These are the activations of a small neural network, seen along a few directions. Each row is one input.
In each table, some parts of the input vary, and every possible input appears once, in random order.
A made-up example of a description, with smaller parts first: one of 5 places around a ring, together with either a single point or one of 9 places around a ring or (one of 2 separate values, together with one of 6 places along a line).
Shared parts are said once, and a part with two or three values counts as separate values.
In the rows, zero is written as 128.

Other details of the inputs shift rows strongly along three fixed directions, in all tables alike. That doesn't count.

Table:
row 1: [155 132  87 135 103  77 157 157 152 164 138 171 179]
row 2: [123 144  86 112 141 124 135 122 161  89 150 165 118]
row 3: [140 139  79 152 111  94 159 178 179 142 165 148 141]
row 4: [143 134  76 136  80  66 149 154 149 155 146 155 162]
row 5: [141 150  85 154 106 107 169 173 163 151 169 154 149]
row 6: [107 113 162 163 113 151 116 193 124 189 114  96  90]
row 7: [105 115 186 135 139 187  95 125  87 128 105  71  61]
row 8: [156 138 137 136 154 171 153 106 133 115 146 114 145]
row 9: [158 131 142 144 105 118 131 133 112 156 117  88 151]
row 10: [ 75 104 105 139 101  84  89 215 168 145 125 152  65]
row 11: [ 63 106 202 156  92 108 153 213 145 157  86 111  81]
row 12: [116 126 149 149 123 140 118 181 129 157 123 110  99]
row 13: [ 66 111 127  92 160 156  74 106 122  68 112 153  51]
row 14: [108 112 111  65 179 122  92  45 121  47 115 202 120]
row 15: [107 119 165 154 114 153 108 179 119 174 113  76  80]
row 16: [159 145  90 137 104  77 158 156 149 161 145 157 186]
row 17: [109 128 109  78 162 128 104  59 112  64 122 178 134]
row 18: [ 51  81 130  65 149  97  34 112 116  80  81 182  49]
row 19: [129 133  91 111 121 101 126  95 131 102 132 154 150]
row 20: [147 142  80 137  86  70 149 150 155 161 146 145 173]
row 21: [166 147 139 160 142 157 163 133 133 135 153  92 153]
row 22: [141 136 200 133 117 119 203  98 114 118 100  98 181]
row 23: [107 105 193 115 134 157  75 107  72 147  79  72  89]
row 24: [158 140 138 121 134 138 143  85  96 126 131 119 164]
row 25: [131 134  94 121 154 128 143 118 161  92 155 175 130]
row 26: [155 138 133 118 143 148 139  63  95 104 127 106 162]
row 27: [140 141 151  85 175 168 114  25  89  77 120 124 146]
row 28: [ 99 106 190 137 139 181  78 139 102 127  97  61  59]
row 29: [167 154 138 155 132 167 155 116 128 122 144  76 140]
row 30: [175 142 135 138 119 127 153 111 111 149 125  91 173]
row 31: [106 120  92  79 153  88 101  93 141  77 129 202 131]
row 32: [ 93 114 156 148 128 154 103 173 114 149 116 105  81]
row 33: [167 136 138 124 136 144 153  78  97 128 130 124 170]
row 34: [100 133  89  91 158 125 114 112 165  71 152 192 110]
row 35: [ 96  98 103 143  84  65 113 209 139 192 112 172 125]
row 36: [150 140 123 157 135 160 164 130 131 135 150 117 148]
row 37: [168 134 167 113 154 172 124  41  88  93 116  70 156]
row 38: [ 77 112 141 131 115 134  82 170 135 141 109 115  56]
row 39: [130 132  79 109 105  77 137 127 141 129 142 175 149]
row 40: [120  97 172 149 102 111  87 167  99 175  89  73 103]
row 41: [168 146 147 153 145 175 162 118 123 135 141  97 148]
row 42: [ 95 140  86  92 156 127 116 108 161  76 152 193 106]
row 43: [164 128 146 112 155 151 138  66 104 113 123 119 170]
row 44: [172 133 147 131 128 138 145  98 107 142 127  82 173]
row 45: [148 136 140 154 125 152 146 151 137 149 142  83 130]
row 46: [126 140  91 119 142 135 147 114 150  97 156 180 126]
row 47: [153 125 152 139 120 123 133 137 112 166 120  98 163]
row 48: [159 151 125 165 122 161 162 126 130 129 152  81 147]
row 49: [ 68  90 121 101 112  82  71 168 130 158  93 184  85]
row 50: [143 149  77 157  94 103 166 168 168 142 168 141 142]
Each input here is: one of 2 separate values, together with either a single point or (one of 4 places along a line, together with one of 6 places along a line).
Changing only the choice among 2 separate values turns row 3 into row 18. The same change can be made to row 45. Which row results? -> row 44
Changing only the choice among 2 separate values turns row 1 into row 41. The same change can be made to row 14. Which row results? -> row 25
Change only the choice among 2 separate values in row 15. List by row number the other rows that result. -> row 23
Change only the choice among 2 separate values in row 20. List by row number the other rows that result. -> row 38
Change only the place on the line of 4 in row 32. List by row number the other rows that result. -> row 13, row 36, row 48

Table:
row 51: [164 135 179 161 128 166 158 137 112 164 126  58 155]
row 52: [135 150  80 129 109  97 173 146 165 134 159 168 164]
row 53: [108 125 114 105 159 143 116  98 127  87 134 175 119]
row 54: [157 143 158 156 129 155 153 138 108 160 136  90 151]
row 55: [156 142  77 117 100  75 152 112 137 136 142 161 185]
row 56: [188 145 103 142 109  89 168 117 128 152 145 116 208]
row 57: [125 139  67 117 128  88 127 147 166 117 157 183 136]
row 58: [ 94 129 110  86 152 119 115  95 157  60 125 183 108]
row 59: [124 134  75 134 106  89 142 156 162 118 156 167 131]
row 60: [119 122 147 116 155 180  94  86  90 107 113 109  96]
row 61: [ 96 120 107 114 119 100 124 156 159 131 131 170 111]
row 62: [144 140 146 167  92 134 148 161 122 173 127  68 134]
row 63: [159 141 124 172  97 119 151 184 129 192 148  93 153]
row 64: [128 143 134  96 161 174 117  50 105  71 130 115 119]
row 65: [112 117  82  79 124  74 102  94 142  98 122 196 134]
row 66: [178 160 130 141 139 162 167  82 116 114 158  83 176]
row 67: [ 82  93 140 115 101  75  89 169 113 158  90 159 106]
row 68: [ 72  94 116 114 134 112  61 168 130 130 108 162  65]
row 69: [174 156 132 133 152 162 157  76 119 104 152  86 169]
row 70: [135 134  73 133 121  99 158 150 170 139 158 189 156]
row 71: [110 124 126 107 159 139 126  96 132  70 129 155 109]
row 72: [177 151 125 142 152 175 154  75 108 111 155 100 169]
row 73: [168 128 140 160  89 101 146 150 101 190 123  82 178]
row 74: [ 77 109 122 132 100  89 108 203 147 161 119 157  97]
row 75: [136 116 171 157 117 159 120 144 106 155 112  64  98]
row 76: [181 145 141 142 159 176 166  87 119 120 145 106 175]
row 77: [111 113 117 150  88  89 113 218 156 188 125 120 111]
row 78: [124 115 135 163 104 114 123 188 132 162 123  98 107]
row 79: [102  93 156 103 124 110  66 127  99 135  81 121  99]
row 80: [151 126 151 167 105 132 125 190 124 197 125  76 127]
row 81: [ 93 111 136 128 126 110 101 181 134 152 116 150  93]
row 82: [ 92 102 131 135 129 116  99 180 132 152 114 152  97]
row 83: [123 142 133 102 157 159 117  58 115  60 131 119 118]
row 84: [134 142  77 109 133 109 131 115 159 110 156 176 136]
row 85: [134 134  81 110 146 130 126  96 147  98 150 172 134]
row 86: [133 123 124  91 141 111 130  69 118 100 116 162 154]
row 87: [ 82 124  92  89 135 104 105 132 148 102 130 207  95]
row 88: [ 90 114 110 146  89  75 106 213 160 164 121 134  96]
row 89: [159 156 125 110 160 174 137  55 106  89 145 116 143]
row 90: [152 142  70 135 114  94 161 142 176 114 163 162 155]
row 91: [184 156 121 146 137 141 181 120 142 140 158 119 186]
row 92: [135 111 183 141 105 129 124 136  78 181  87  82 139]
row 93: [131 145  86 110 133 109 137 106 166  84 148 158 141]
row 94: [ 98 122 144  94 152 154  91  77 121  73 111 124  81]
row 95: [112 133 107  84 159 142 107  67 136  66 136 156 109]
row 96: [ 67  99 165 108 139 152  83 127 103 103  89 133  48]
row 97: [168 163 120 150 116 136 196 112 140 130 154 107 181]
row 98: [122 103 194 104 149 150  92  83  77 118  77 100 118]
row 99: [ 90  98 166 128 132 139  96 157 122 127  96 121  71]
row 100: [135 115 187 164 117 160 139 155 106 166 108  67 107]
row 101: [158 141  71 135 128 111 150 134 164 128 163 163 167]
row 102: [112 122 156 123 145 145 119 127 118 120 118 113 114]
row 103: [114 107 172  94 157 138  95  72  83  99  87 123 121]
row 104: [133 128 164 145 135 160 142 119 106 120 123  96 120]
row 105: [ 90 116 135 127 111 107 118 164 150 138 113 142  94]
row 106: [166 149 105 154 123 138 180 129 135 151 156 134 178]
row 107: [133 130 120 149 105 106 146 183 150 180 138 140 135]
row 108: [125 120 165 147 119 162 115 132  97 139 110  75  93]
row 109: [122 130 172 130 147 158 129 106 112 106 112  92 117]
row 110: [104 118 193 140 130 162 111 133  96 132  98  76  92]
Changing only one part turns row 70 into row 85. The same change can be made to row 92. Which row results? -> row 55
Changing only one part turns row 65 into row 86. The same change can be made to row 73. Which row results? -> row 67
What is each input in this table made of? -> one of 2 separate values, together with one of 5 places around a ring, together with either a single point or one of 5 places along a line
Change only the place on the line of 5 in row 88. List by row number the other rows that result. -> row 57, row 68, row 69, row 78
Change only the place on the ring of 5 in row 74. List by row number the other rows that result. -> row 51, row 52, row 61, row 102
Change only the place on the line of 5 in row 58. List by row number the other rows that result. -> row 51, row 76, row 91, row 99
List by row number the other rows that have the choice among 2 separate values and the place on the ring of 5 in common with row 79. -> row 77, row 80, row 90, row 93, row 101
Change only the choice among 2 separate values in row 107. List by row number the other rows that result. -> row 84
